A small network was shown many inputs. Here are its activations along a few directions, one row for each input.
In each table, some parts of the input vary, and every possible input appears once, in random order.
Descriptions start from the smaller parts, as in this example, which fits no table here: ring(8) and (point or (values(2) and line(4)) or ring(11)).
Shared parts are said once, and a part with two or three values counts as separate values.

Other details of the inputs vary at random and push rows far along two fixed directions, the same in every table; ignore that.

Table:
R1: [-1 13 -8  7 -4 13  2 -1 -1 -1 -7 -3 15  2]
R2: [ -8  -7   2 -11  -5  -4  -1   1  -8   6   0   5 -11  -7]
R3: [ -3   0  -1  -9  14  -2   4   4  -2 -12   5   2 -21   1]
R4: [  0  -9   7  -7  11 -11   1  -3  -6   3  -1   3 -13  -1]
R5: [ 2  0 -3  6 -8  3 -7 -7  7 -2 -4 -7 20  1]
R6: [-1 12 -6  7 -7 10  4  1  0 -4 -6 -6 17  1]
R7: [ -7  -5   8  -7  -8  -3   4   5  -7  -3   0   4 -12 -10]
R8: [  2  -8   8  -9   8 -13   2  -6  -3   2   1   3 -12  -5]
R9: [ 1  7  2  8 -6  8 -2 -2  7 -7 -8 -8 17  1]
R10: [  5   8 -12   7  -2  14  -6   1   5  -1  -7  -4  11   4]
R11: [ -3 -10   7  -5  14 -12   2  -1  -5   3  -1   5 -11   0]
R12: [ -1   3  -6  10 -10   5  -1  -2   1  -4   0  -6  20  -5]
R13: [ -2  -8  -2 -12  -3  -1  -3   4  -2   4  -4   7 -17   0]
R14: [ -6  -9   7 -12  -3  -6  -5  -2  -3   5  -4   1 -12  -2]
R15: [ 4  8 -8  6 -6 11  1  5  7 -7 -7 -8 14  4]
R16: [ -2 -14   2 -11  -7  -3   0   2   2  -1   0   4 -13  -5]
R17: [  6   1 -12   4  -6   6  -8   0   6   0  -3  -5  17   2]
R18: [ -2  -5  -3  -9  -2   2  -1   2  -2   4  -7   6 -20   3]
R19: [  1   9 -12   5  -6   6  -5  -3  -1   3  -4   0  18   2]
R20: [  1  10  -5   8   0  11  -7  -4   3   1 -10  -7  13   6]
R21: [ -3  -7   7  -8  -5   3   4   7   1  -5  -3   3 -16  -5]
R22: [ -8   4   1  -8  14  -3   7   1  -9  -9   7   4 -17  -2]
R23: [ -7  -2  11  -9  -3   0   5   3  -2  -1  -8  -2 -16   0]
R24: [ 3  7 -7  5 -4  5 -9 -5  4  2 -8 -4 17  6]
R25: [ -8 -10   4 -10  -8  -4   2  -1  -5   2   2   5 -10  -8]
R26: [ -9  -3   8  -7  -6   1   7   4  -6  -3  -2   4 -13  -8]
R27: [  1   1  -1   9  -8   3  -5  -4   6  -5  -4 -10  19  -1]
R28: [ -5  -7  14  -8  -6  -5   0   2  -2  -4  -5   0 -13  -6]
R29: [  7   0 -10  12  12  -3  -1   2   7  -5   1   2  20   4]
R30: [ -5 -10   9  -4  15 -15   3   0  -2   1   0   8 -10   0]
R31: [  9   0 -12  11  10  -1  -1   1   4  -2   0  -1  19   4]
R32: [ 5 -1 -8  9 -9  6 -4  1  8 -7 -2 -7 17 -2]
R33: [  0  12 -13   8  -5   9  -4  -4  -2   3  -7  -1  14   5]
R34: [  1  -6   8  -8   7 -16   2  -6   0   1   3  -1 -14 -10]
R35: [  5 -11   1  -9   6 -10   3   0  -1   0   4   5 -14  -6]
R36: [ 11   1 -12   9   7   1  -2  -1   3  -2   0  -3  17   3]
R37: [  1  11  -3   7  -2  11  -2  -3   4  -2 -11  -7  14   6]
R38: [ -7  -8   4  -3  14 -13   7   3  -7   2   4  12  -9  -5]
R39: [ -1  -4   3  -7   5 -14   6  -4  -5   2   8   3 -13 -15]
R40: [ -1  -9   7  -8  -7  -2   2   8   0  -6  -2   2 -15  -7]
R41: [  2  15  -6   7  14   4  -2  -5   3 -14   1  -8  13   8]
R42: [ -6  -3   4  -9  -1  -1  -3  -3  -4   6 -10   3 -18   4]
R43: [ -9   0   2  -8   0   4   2   2  -9   6  -5   6 -17  -4]
R44: [ 25  21  50  33 -26   6   3  18  22  48 104   1 -17  50]
R45: [  6   5 -10  10   7   0   0  -4  -4   1   2  -1  20   0]
R46: [ -4  -3   2 -10  -1   6   4   6  -1   0  -7   4 -19   0]
R47: [  3   4 -10  12  10  -2   2  -2  -3   1   2   1  22   1]
R48: [ 8  6 -9  8  4 -3  1 -7 -1 -1  4 -2 20 -4]
Description of these inputs: values(3) and (point or line(5) or ring(10)).
- Changing only the values(3) part turns R34 into R39. The same change can be made to R27. Which row results? => R12
- Changing only the values(3) part turns R9 into R26. The same change can be made to R42. Which row results? => R33
- A walk changes only the ring(10) part. It starts at R16 and steps to R17. List the rest of the walk in order. => R13, R18, R10, R46, R15, R21, R40, R32
- A walk changes only the line(5) part. It starts at R38 and steps to R47. List the rest of the walk in order. => R45, R48, R39
- Change only the values(3) part in R7. List by row number the other rows that result. => R28, R40
- Change only the values(3) part in R11. List by row number the other rows that result. => R31, R47

Table:
R49: [  6   3   9   7 -15   1  -7  -5   7  -4  -2 -12  21  -6]
R50: [ -1   3   1  -5  21 -14   4  -3 -10   5  15   8 -15   2]
R51: [ 10   2 -14   9  -3  11  -1   2  10 -12   7  -5  12  -1]
R52: [ -5  12   5  13  21  -2  -1 -11  -3  -3  -1  -7  22  13]
R53: [ -2 -13  18  -7  -6  -8  -3   5  10  -4   4  -5 -13  -3]
R54: [  2  10  -5   6  -5  13  -8  -3   2   3 -15  -7  11  18]
R55: [ -8  16  -6   9 -15  14   4   1  -5   1  -4  -6  17   0]
R56: [-11   3  20  -1  11  -7  10  -4 -10  -7  10   1 -12  -2]
R57: [ 10   8  -8   2  -6   8 -14  -9   2   7  -4  -7  14   4]
R58: [11 -9 -6 13  6 -3 -7 -2 10 -1  2  0 21  5]
R59: [  2 -17  10  -6   4 -13  -3   2   8   3   4   6 -11   7]
R60: [  2  -4  -1  -5  -6  -3   8   7  -5  -1  14  10 -16 -10]
R61: [  0  14  -2   6  -6  15 -10  -4  -2   7 -14  -4  14  12]
R62: [ -5   1   8  -3  18 -12   4  -8 -12   6  11   7 -13   2]
R63: [  7  11  -4   2 -15  12  -8  -5   4  -4   0 -12  13  -4]
R64: [ -6  15  -6  11  -5  12  -7  -5   0  10 -11  -1  14   8]
R65: [ -6  -2   1  -2   3   1   5   8 -11  10   0  17 -15   6]
R66: [-14   3  24  -3  13  -7  10  -2  -7  -9   7  -3 -11   2]
R67: [  3 -20   7  -1   8 -14   1   8  -2  10   8   8  -8  -2]
R68: [ -8   2   5  -2  -5   5  11  13  -9  -1   3  12 -16  -2]
R69: [ 0  9 -9 13 -1 16  4 13  1 -7 -2 -3 15  3]
R70: [-17 -13 -43 -30  14   0  -2 -15 -13 -51 -98 -12  12 -43]
R71: [ -4 -11  14  -7  -8 -11  10   3  -3   4  12   5  -4 -13]
R72: [ -3  -5  -3  -9  -6  -5   0  -4 -10  18   7   6 -14  -3]
R73: [  2  13  -8   7 -14   9  -4  -6   6  -1   3  -8  13  -8]
R74: [  0   8  -8  12  -2  19   2   8   7 -12  -3  -3  12   7]
R75: [  8   5 -17   4  -1   4  -1  -5  -1  10   5   2  21   0]
R76: [-12   2   7  -8  -8   7  13   9  -9   4   3   8 -13  -3]
R77: [ -2 -14   9  -7   0 -14   5  -1  -5  15   8  10  -3  -5]
R78: [ 13  -1 -18   9   6   7  -7  -2   8   0   4   0  13   7]
R79: [ 10   2 -15  10  -2   8   1   8   5  -7   9  -5  15  -5]
R80: [ -7 -10  14  -4 -15 -12   7   0  -6   6   8   0  -7 -13]
R81: [ 10   6  15  -4  18  -4  13   2  10  -8   3  -7 -26   2]
R82: [  8  19 -18   9  23  -6  -3  -3  -1  -3   9  -1  13   9]
R83: [  4   9 -13   7  -6   5 -10 -10   4  10  -1  -3  14   0]
R84: [ -5 -13  10  -4  -7 -15   1  -5  -8  18   5   5  -6  -5]
R85: [  0 -14  15  -6  -4 -10   3   7  10  -8   7   2 -12  -1]
R86: [-17 -42 -29 -43  29 -28  -8 -15 -10 -36 -85   0 -11 -49]
R87: [  3 -15  16  -7  -5 -12  -6  -4   1   9  -2  -1 -12   6]
R88: [  3  -4   7 -12 -13   2   0   0   1  -2   4  -5 -21   0]
R89: [  6  22 -13   9  15  -2   3   1   1 -14  12  -6  13   1]
R90: [ -3  12  -3   6  -7  18  -5   6  10 -10  -9 -10  10  10]
R91: [  5  -7   3 -12  -5  -2  -6  -4  -1   9   0  -1 -20   8]
R92: [-10   5  16 -10 -13  11   0   5  -6   1  -5  -1 -19   1]
R93: [ 12   3  10  -4  26  -8   7  -3   7   3  -1  -2 -25  10]
R94: [  0  -5   5 -11  -6   2  -3   5   7  -4   7  -4 -21  -1]
R95: [ -6  12 -10  10  -7  11  -2  -4  -7  12  -8  -1  18   8]
R96: [ 10   3 -13   3   1   6 -14  -3  11   2  -2  -8  11  10]
R97: [  2 -15   7  -1   2 -16   2   3  -5  10   8  14  -7  -4]
R98: [  0   5   4  12 -14  -2  -3  -6   8  -1   0  -8  22 -10]
R99: [  6   8 -13   4  -9   7   5  -1   2  -1   9  -3  20  -8]
R100: [ -9  -1   3  -8   1   3   7   5 -11  15   0  13 -12   5]
R101: [  4  -9  -2 -11   4  -3  -3   2   5   4   6   7 -20   9]
R102: [  2   5 -12  12   6  15  -4   4   4  -1  -6   2  13  15]
R103: [ -3   6   5  -5  13 -11  10   1  -8  -7  18   3 -16  -5]
R104: [ 8  0 -3 15 -7 -5  3  3  4 -7  7  1 25 -9]
R105: [ -1   9  -7   7   1  14 -11   2   8   2 -12  -6  11  18]
R106: [  1 -17  13  -2  -2  -7   4   7   6  -6  10   3 -12  -6]
R107: [ -9   0   8  -8  -4   8   5  12   4  -8  -1   4 -21   9]
R108: [  0  16  -2  13   8   0   5  -8  -3 -11  10  -7  19  -3]
R109: [ -9   0  16  -1  19 -10   5  -8 -12   4   7   6 -11   5]
R110: [  3   5 -13  13   7  12  -2   9  -1   4  -5   2  16  11]
R111: [  2  10 -13   6 -16   7   1  -4  -1   1   6  -8  17  -8]
R112: [ -5 -10  14  -3  -5 -13  -4  -6  -1  16   1   5 -10  -5]
R113: [  5 -12  -5  -5   8  -4   0   8  -4  10  10   9 -16   0]
R114: [  2  -6   2 -11  -4   1   3   7   8  -8   9   2 -21   1]
R115: [  1 -17  12  -1  -1 -10   7  12   1  -2  12   3  -9 -10]
R116: [  8   0   4   7  -6  -2 -13 -10   4   7  -6  -7  22   2]
R117: [ -8  18  -2  10 -14  16  -1  -1   2  -1  -8  -6  13   0]
R118: [  8   0   6   8 -14  -1  -5  -4  10  -8  -4 -15  19   1]
R119: [  4  -7  -5  -5   3  -6   2   3  -7  10  10  15 -15  -2]
R120: [ -6  -3   4  -8   4   4   0   8   2   3  -5   9 -20  17]
- What do these inputs look like to the network? => values(2) and (point or line(5) or (values(3) and ring(10)))
- Changing only the values(2) part turns R95 into R55. The same change can be made to R93. Which row results? => R81
- Changing only the values(2) part turns R109 into R56. The same change can be made to R96. Which row results? => R94
- A walk changes only the ring(10) part. It starts at R80 and steps to R98. List the rest of the walk in order. => R49, R118, R53, R85, R106, R115, R104, R71
- Change only the values(3) part in R69. List by row number the other rows that result. => R79, R115
- Change only the line(5) part in R82. List by row number the other rows that result. => R50, R52, R62, R109
- Change only the values(2) part in R72. List by row number the other rows that result. => R111
- Change only the values(3) part in R86. List by row number the other rows that result. => R96, R105

Table:
R121: [ 18   2 -58 -10  38 -23  -8 -24  14 -38 -35 -11  17 -39]
R122: [-29 -55  18 -54  11 -46 -10 -18 -39  49 -28  38 -69 -21]
R123: [ -6   5  42  -5 -50  24  29  13  -6  33  41   6 -44   7]
R124: [  4  11 -11  -8  36 -31  -3 -31   5 -15 -22 -12  -1 -24]
R125: [ 14 -46  32   0  13 -35  12  25   7   8  50  18 -31   5]
R126: [-19  14 -41   2   5  27   0   0 -21 -37 -70   2  19 -30]
R127: [ 13 -10  37 -26  31 -11  11  21 -14  35  73  22 -99  51]
R128: [ 28  66   6  57  -7   9   6  -6  19  25  94 -12  38  30]
R129: [-12  -3  70 -16 -26   7  11  30   0  53  25   7 -88  28]
R130: [ 11 -18 -43 -17 -19  21   1 -11  14 -27 -70 -16  21 -33]
R131: [-24  19 -47   9 -19  21 -11 -14  -4 -45 -40 -25  62 -24]
R132: [  9 -10 -39 -23 -27   5 -15  -3  10 -39 -58 -12  29 -27]
R133: [  5  -2  34   4 -23  26  -6  33   7  26  39  19 -65  40]
R134: [ -3 -21 -28  11  30 -28  18  -3 -15 -40 -29   0  53 -47]
R135: [-19 -21  -6 -19  60 -38  14 -11  -7 -25 -51  18 -11 -15]
R136: [ -8  -3  -7   5 -15  -7  -5  -7 -28  56  30  28   8   3]
R137: [  0   8  36  -8 -44   2  -9   0   7   9   4  -9  -4  16]
R138: [ -5 -29  -9 -22  25 -38  16 -13 -23 -31 -16   2  -3 -71]
R139: [ 15  26 -45   8  59   1  -9 -32 -10 -28 -51 -24  52  11]
R140: [ 33   9  28  40   2 -16 -10 -16  21  11  48 -23  49   6]
R141: [-14   4  37 -24 -50   2  14  17 -15  11  29  11 -40  -2]
R142: [  6 -62   1 -45  29 -49   4  -3  -7 -24 -12  10 -48 -60]
R143: [ 27  62 -31  47  27  28   5  -7  -7   2  39 -17  65  43]
R144: [-47 -37  15 -53  -4 -21  -9 -12 -17 -25 -52  -3 -57 -28]
R145: [ 38  35 -26  66  20  14  -3   9  43   2  47  -2  83  55]
R146: [-35   6  33 -19 -15  21   9  19 -14   8  31  15 -45   9]
R147: [ 20  54   2  68 -22  51 -25  -1  24  10   5 -22  69  54]
R148: [ 25  -2 -21  28 -21   5 -29  -4   9  60  42  15  39  35]
R149: [ 16  36   6  42 -30  53 -24  18  39  14  60 -14  43  62]
R150: [  1  -4  64  -5 -45  15  13   2   9  43  30  -3 -48  26]
R151: [ 10   2 -65  -2   0  26 -10   7  15 -30 -89 -21  40 -29]
R152: [-27  -6   0 -32  -9   8  23  22 -24   1 -43   9 -52 -35]
R153: [  5  12  -5  23 -40  26 -24   7  28  -3  36 -20  25  34]
R154: [ -8  14   8  18  29 -11  28  12  -5   3  37  25   1  16]
R155: [-48 -32  40 -60  10  -8  -1   3 -19  -7 -33  15 -84 -12]
R156: [  7 -23 -28  18  40 -33  -2 -20   3 -43 -60 -17  78 -34]
- Changing only one part turns R151 into R152. The same change can be made to R130. Which row results? => R123
- What do these inputs look like to the network? => values(3) and (point or ring(5) or ring(6))
- Change only the ring(6) part in R129. List by row number the other rows that result. => R137, R144, R147, R150, R155
- Change only the ring(5) part in R154. List by row number the other rows that result. => R128, R134, R138, R143
- Change only the values(3) part in R128. List by row number the other rows that result. => R121, R124

Table:
R157: [  6 -12  -6   1   8 -20  -3  -8   1   3   0   4  14  -9]
R158: [  5 -18  -3   4   8 -19  -4 -10  -5   8   0   4  18 -12]
R159: [ 18  38  19  47 -35  33  -4  11  16  45  63  -4  24  54]
R160: [  6  -1  -5  -2   4   4  -9  -1   3  -5 -17  -3  -3   8]
R161: [ -1   0   4  -4 -12   1   4   2   3 -12 -11  -9   6  -8]
R162: [  2   7 -12   4  31  -2  10   6  -2 -16   0   5   0   4]
R163: [  7  -5  -4   0   3  -9   4  -3   0 -12   6  -6   8 -18]
R164: [ -2  -1 -11  -5   2   6  -8  -2   1  -1 -13  -2   0   9]
R165: [ -6   0   2  -2 -14   7   3  -2   0 -12  -8  -2   6 -11]
R166: [ -1  -4   1  -3  -4   4   0   1  10 -12 -10  -8   3  -5]
R167: [-22  -6  46 -29  26 -19  22  12 -26  23  39  27 -94  13]
R168: [  0   4 -11  -7   0  10  -7  -2  -2   7 -16   3   1   4]
R169: [ -9   3  -8  -3 -12   9   0  -1  -9   1 -12  -1   5  -5]
R170: [  2  -3  -2   0   2   4  -6   0   9  -8 -13  -8  -1  -1]
R171: [-11   5  -3  -1 -14   6  -1   4  -5  -4 -10  -1   6 -12]
R172: [  7  -6  -7   1   6 -16   0  -7   4  -5   2   0   7 -11]
- What do these inputs look like to the network? => values(2) or line(4) or ring(10)
- A walk changes only the ring(10) part. It starts at R159 and steps to R168. List the rest of the walk in order. => R164, R160, R170, R166, R161, R165, R171, R169
- List by row number the other inputs of the same sort as R162. => R167
